Read these off the array that follows. Indices start at 1.
1) Which number is the entry in row 3 and column 1?
2) Which number is the entry directly below the largest entry?
3) Which number is the entry in the top-right corner?
4) Which number is the entry directly above 113?
5) Which number is the entry just right of the smallest entry?
6) Which number is the entry at row 1, column 3?
7) Which number is the entry just left of -266?
8) Which number is the entry at row 3, column 3?
-303 177 -17 140 -101 -90 -44 52 223 241 137
70 -148 399 15 319 89 22 58 177 -92 -225
-254 112 397 435 5 59 -204 -227 395 -153 -295
-101 16 32 -33 52 -29 73 160 113 199 79
388 -181 -307 -334 -41 44 162 48 -454 -116 62
-145 -3 542 321 176 57 -145 -200 361 -244 -359
236 -147 -270 -467 193 -3 229 428 -266 292 280
111 -160 360 -12 352 120 14 106 158 -57 -203
-108 14 296 181 164 74 -91 15 271 -6 -166
-140 69 299 282 54 8 -206 -242 236 -202 -192
1) -254
2) -270
3) 137
4) 395
5) 193
6) -17
7) 428
8) 397
